Each row below holds a small network's activations on one input, seen along a few directions.
Each table varies a few parts of the input and shows all the possible inputs, shuffled.
Descriptions start from the smaller parts, as in this example, which fits no table here: values(2) and (point or ring(11) or (line(4) and ring(5))).
Shared parts are said once, and a part with two or three values counts as separate values.

Other details of the inputs shift rows strongly along two fixed directions, in all tables alike. That doesn't count.

Rows:
r1: [-17  33  34  20 -15   4 -37   9 -53  22  25 -53  40  -9]
r2: [ 22 -14   4  -9 -10 -11   0  22   8   9  23  16   1   8]
r3: [ 20 -19   8   6   9 -10 -14   9 -12   3   3  10  14   1]
r4: [-18  -2 -29  -4  19  -5  15 -41  18 -22 -39  11 -25 -11]
r5: [-17  -7 -22  -2  22   4  13 -33  16 -26 -35  11 -23 -11]
r6: [ 31 -38   3 -13   1 -19   4  29  12   1  18  36  -8  14]
r7: [-47  57  -7  21 -11  26   0 -36 -19   3 -20 -60   8 -20]
r8: [ 13 -13  13  -5   3  -3  -6  29  -8   7  11  14  21  11]
r9: [ -3  -9 -20 -15   4   6  29 -11  37 -18 -17  25 -35   6]
r10: [-32  28  -2   1 -12  26  16  -6   5  -6  -3 -29 -12  -3]
r11: [-11  28  34   5 -29   9 -10  33 -26  20  29 -39  20   7]
r12: [-38  28  -9  -1 -13  14  27  -7   9  -8 -14 -29 -20 -10]
r13: [-40  39 -14  11   1  19   3 -42  -7  -6 -24 -39  -4 -19]
r14: [ 38 -37   0  -6  18 -22 -21  -2   1   2  12  41   4   5]
r15: [ 20 -11   3   5   4 -21 -15   2 -10   9   0  12  14   3]
r16: [ 27 -19   6   6   9  -7 -17   6  -8   6   9  13  14   3]
r17: [ 22 -18   6  -6  -6  -7  -3  23   4   7  25  14   2  10]
r18: [ 45 -35  -4   1  14 -20 -14   4   5   5   6  39   6   8]
r19: [-28  21 -16  12   6  11  11 -28  -1 -12 -33 -21 -10 -15]
r20: [ -7  -7 -19 -18  -1  -3  32  -6  36 -16 -21  22 -34   3]
r21: [ 22 -10   8 -10 -13 -11  -1  23  10  10  20  17   3  12]
r22: [ 16  -1  22   1  -5   3 -20  32 -18  20  28  -1  36  11]
r23: [-13  24  33   7 -26  12 -11  34 -30  19  32 -42  22   6]
r24: [ -4 -19 -33  -7  29   3  17 -40  32 -28 -35  30 -32  -9]
Description of these inputs: values(2) and (point or ring(5) or ring(6)).
The inputs of r4 and r13 match in every part but the values(2) part. If r5 is changed in the same way as r4 into r13, which row does it become? -> r24

Rows:
r25: [ -2   1 -12   6  11  -7  -6 -26  -3  -5 -19   1  -2  -9]
r26: [-10   3  -7  -3   0  -2  12  -3   8  -5 -14   1  -8  -2]
r27: [ 11 -10   8  -6   1  -5  -6  14  -1   3  11  12   7   8]
r28: [ 14 -15  11  -1   0  -5  -7  15  -4   2  13   9   2   6]
r29: [-19  31  17  13 -21   8  -8   7 -25  12  11 -45  12  -6]
r30: [ -1   0 -12   9  15   3  -6 -25  -1  -6 -18   2   2  -8]
r31: [ -8   6  -8  -5  -2  -1  10  -7  10  -4 -10   1  -9  -1]
r32: [ 18 -12   7   2  -2  -3  -5  13  -1   5  12   7   4   6]
r33: [-20  37  14  11 -20  20  -9   3 -19  15  16 -43  19  -4]
r34: [-13   1  -4  -5   5   6  11  -1   6  -9 -12   3  -7   0]
r35: [ -4   3 -10  -1   0   8   9  -9  11  -5  -4   0 -11  -3]
r36: [16 -8  5 -3 -2 -2 -5 14  2  7 11 12  9  8]
r37: [ 13 -11   6  -1  -3 -14  -4  15  -5   6   8   7   5   5]
r38: [-10   3  -6  -7   2   7   7  -9  10  -7  -4   3 -11   0]
r39: [-10   0  -6  -4   3   6   7  -8   8  -9  -3   0 -13  -3]
r40: [-12  -2  -5  -2   5   5  10  -3   5 -10 -11   1  -9  -2]
r41: [ -7   6  -9  -5  -4  -1   9 -11  11  -3  -5   1 -12  -2]
r42: [ 18 -17   9   5  14 -12 -24  -1 -17   5   7  10  19  -1]
r43: [ -6   3  -9  -2  -3  -2   9 -10   9  -5  -5  -1 -14  -4]
r44: [14 -9  6 -2  0 -3 -2 17 -1  6  7 11 10  7]
r45: [ 15 -12   5   1   0  -4  -3  16  -2   5   9   8   7   7]
The inputs of r29 and r28 match in every part but one. If r37 is changed in the same way as r29 into r28, which row does it become? -> r40
What is each input in this table made of? -> values(3) and (point or ring(6))
A walk changes only the ring(6) part. It starts at r45 and steps to r32. List the rest of the walk in order. -> r35, r33, r36, r44

Rows:
r46: [-16   3 -11  -3   2  12  14  -7  12  -9  -6  -3 -15  -1]
r47: [-11   3  -4   4   3   0   1 -19   0  -9 -10  -7 -12  -7]
r48: [ 13 -19  -4  -7  12  -8  -9 -10   6  -7  -1  23  -5   1]
r49: [-19  38  16  20 -21   7 -14  -1 -32  17   9 -54  18 -10]
r50: [ 24  -6  23  -3 -14 -15 -14  32 -11  18  27   5  21  12]
r51: [-22  25 -17   8  -4   8  10 -26   4  -4 -19 -22  -7 -13]
r52: [ 25 -21  24   3   6 -18 -25  33 -26  15  17  12  32  12]
r53: [ 17 -16 -10  -5  11 -11  -4  -9   8   1   0  26   1   1]
r54: [ -3  23  23   5 -22   8 -11  19 -19  19  21 -27  20   3]
r55: [ 15 -29  -8 -13   8 -10  12   9  18  -8   2  29 -15   3]
r56: [-25  20 -12  -1  -3  23  19 -17  11 -11 -14 -15 -17  -3]
r57: [-11   2 -12   5  17  18  11 -13  11 -15 -23   2  -6  -5]
r58: [ 14 -23  -8 -12   5 -14  10  10  18  -7  -2  31 -14   7]
What is each input in this table made of? -> values(2) or ring(5) or ring(6)
